Each row below holds a small network's activations on one input, seen along a few directions.
In each table, some parts of the input vary, and every possible input appears once, in random order.
A made-up example of a description, with smaller parts first: one of 4 places along a line, together with either a single point or one of 11 places along a line or (one of 3 separate values, together with one of 5 places around a ring).
Shared parts are said once, and a part with two or three values counts as separate values.
In the rows, 128 means zero.

Other details of the inputs shift rows strongly along two fixed directions, in all tables alike. That doesn't count.
These rows show it; all are for the same input, with only those details redrawn:
[130 148 125 165  89 136 103 122 102 123 112 111]
[128 148 113 156  70 198 134 110 135 165  78  73]
[135 164 125 183  58 175 111 117 105 138  93  86]
[117 113 110 112 137 126 127 117 138 143 108 120]
[133 153 131 173  93 109  89 128  85 104 126 126]
[117 108 121 116 164  55  96 130 106 101 143 163]
[132 142 135 166 117  65  74 135  72  81 146 154]
[136 157 135 184  87 102  82 130  76  95 129 130]

A family of inputs:
x1: [108  83 110  80 181  69 125 133 127 148 138 169]
x2: [131 138 170 135 131 105 125 140 109 100 150 142]
x3: [161 148 103 182  58 223 140 146 104 133 124  99]
x4: [ 96  85 126  84 163 139 169 120 142 149 101 130]
x5: [120 103 134  78 152 155 179 134 178 189 121 119]
x6: [135 110  94 106 168 115 116 139 125  68 156 148]
x7: [135 134 146 138 127  52 100 136  98 105 170 171]
x8: [125 145 159 148  94 147 151 121 117 119 121 116]
x9: [124 123 118 112 143 126 131 120 149 137 107 120]
x10: [112 116 142 113 144 138 157 127 131 127 105 129]
x11: [104 115 122 110 143 134 138 118 135 124 104 122]
x12: [102  82 113  84 154 148 178 128 151 187 101 128]
x13: [135 129 134 105 127 135 133 132 151 166 136 122]
x14: [143 176 164 179  77 202 142 122 130 139 121  91]
x15: [138 128 142 120 171  62  99 140 128 125 185 173]
x16: [123 139 155 136 141  62 108 128 108  66 157 158]
x17: [124 129 150 108 160  92 119 132 139  97 148 141]
x18: [139 147 154 152 129 125 132 141 128 143 159 141]
x19: [121 123 115 127 128 119 117 119 122 132 114 123]
x20: [125 105 121  69 170 121 142 119 185 157 128 119]
x21: [118 112 134 118 138 133 158 138 132 153 114 136]
x22: [137 170 143 156  92 211 144 110 166 149 107  76]
x23: [128 124 129 123 139  93 114 137 114 130 133 153]
x24: [155 111  82 124 126 153 117 142 125 126 149 137]
x25: [112  99 126  82 144 148 191 122 174 184 115 123]
x26: [166 151  96 172  96 139  83 140  94  73 155 126]
x27: [121 147 139 142 116 144 128 124 125 107 103 115]
x28: [143 121 110 137 126 154 129 143 101  81 147 136]
x29: [137 134 129 116 158 119 120 119 166 140 147 126]
x30: [117 105 111  75 154 134 163 105 189 163 111 111]
- What do these inputs look like to the network? => one of 5 places around a ring, together with either a single point or one of 5 places along a line
- Changing only the place on the ring of 5 turns x25 into x30. The same change can be made to x12. Which row results? => x19
- A walk changes only the place on the ring of 5. It starts at x9 and steps to x27. List the rest of the walk in order. => x10, x21, x23
- List by row number the other rows that have the place on the ring of 5 in common with x14. => x2, x4, x8, x10, x28

A family of inputs:
x31: [140 130 131 136 144  75  94 140 107  98 168 159]
x32: [147 163 136 158  75 207 144 123 143 155 110  83]
x33: [102  88  99  70 156 169 176 110 172 149  82 103]
x34: [125 116 127 127 153  59  97 135 105 105 151 164]
x35: [121 132 138 140 111 124 125 129 110 132 115 126]
x36: [129 128 119 139 109 128 115 130 110 137 119 126]
x37: [114 102 107  86 154 129 145 117 163 164 109 121]
x38: [126 138 135 147 120 146 126 128 115 110 120 122]
x39: [114 115 133 111 142 110 137 126 132 140 117 135]
x40: [118 117 139 113 146 119 148 127 136 134 131 138]
x41: [140 139 110 144  91 183 140 124 137 158 115 100]
x42: [120 134 138 143 111 122 130 126 112 132 116 127]
x43: [144 159 118 166  74 226 139 123 133 141  99  76]
x44: [124 127 156 125 159  65 114 137 111  96 159 167]
x45: [139 139 134 143 116 139 131 135 122 125 142 128]
x46: [122 128 157 125 159  64 114 137 114  95 159 165]
x47: [129 130 119 143 108 126 120 127 112 136 121 126]
x48: [134 114 111 111 144 123 129 133 139 138 139 138]
x49: [144 150 137 152  99 163 132 134 127 133 131 113]
x50: [125  96  98  84 156 145 148 128 161 163 125 128]
x51: [132 123 134 110 151 125 136 130 149 132 145 132]
x52: [127 157 152 164  91 125 115 126 105 121 116 117]
x53: [140 142 139 144 119 137 126 133 129 123 142 126]
x54: [121 140 147 142 113 119 123 123 119 130 118 121]
x55: [122 109 108 125 160  70  91 135  96  90 142 162]
x56: [111  95 114  79 164 154 170 119 162 125 109 120]
x57: [122 140 144 142 113 120 124 124 117 130 116 124]
x58: [125 110 122  83 162 143 157 122 176 155 132 123]
x59: [139 133 102 146 117 152 111 131 117 116 127 120]
x60: [144 170 136 189  60 151 100 126  92 127 115 105]
x61: [124 101 115  84 161 147 157 130 164 157 129 127]
x62: [113 120 137 109 142 108 135 120 139 138 119 131]
x63: [123 125 155 128 159  65 114 137 111  95 159 167]
x64: [132 106  93 105 147 137 131 129 133 103 132 132]
x65: [132 153 142 155  75 199 151 123 131 157  98  89]
x66: [114 105 130  87 160 139 165 123 165 157 118 128]
x67: [110 110 117 113 151 120 130 123 127 123 109 131]
x68: [132 116 113 113 146 122 127 129 143 137 140 135]
x69: [116  97 103  86 153 133 147 121 158 166 109 125]
x70: [124 105 107 118 155  73 101 134  96  72 142 160]
x71: [120 123 147 111 149 118 142 125 144 133 133 133]
x72: [141 130 129 136 143  75  95 140 106  98 166 162]
x73: [126 129 122 126 123 119 119 122 129 138 123 125]
x74: [112 116 135 113 144 109 136 123 136 138 117 133]
x75: [139 176 165 183  71 149 118 127 104 115 128 111]
x76: [130 136 127 142 111 123 113 124 119 135 122 120]
x77: [141 142 123 139 112 134 116 128 128 129 140 124]
x78: [157 187 166 208  75 108  80 147  70  73 165 137]
x79: [133 124 112 113 132 148 136 125 155 151 126 117]
x80: [140 135 120 139 116 158 131 133 119  91 132 118]
- What do these inputs look like to the network? => one of 5 places around a ring, together with either one of 2 separate values or one of 8 places along a line
- Changing only the place on the ring of 5 turns x56 into x33. The same change can be made to x40. Which row results? => x42
- Changing only the place on the ring of 5 turns x45 into x47. The same change can be made to x58. Which row results? => x73
- Change only the place on the line of 8 in x74. List by row number the other rows that result. => x35, x39, x42, x52, x54, x57, x62
- List by row number the other rows that have the place on the ring of 5 in common with x59. => x31, x41, x48, x50, x64, x68, x72, x77, x79
- Change only the place on the ring of 5 in x43. List by row number the other rows that result. => x38, x55, x59, x67
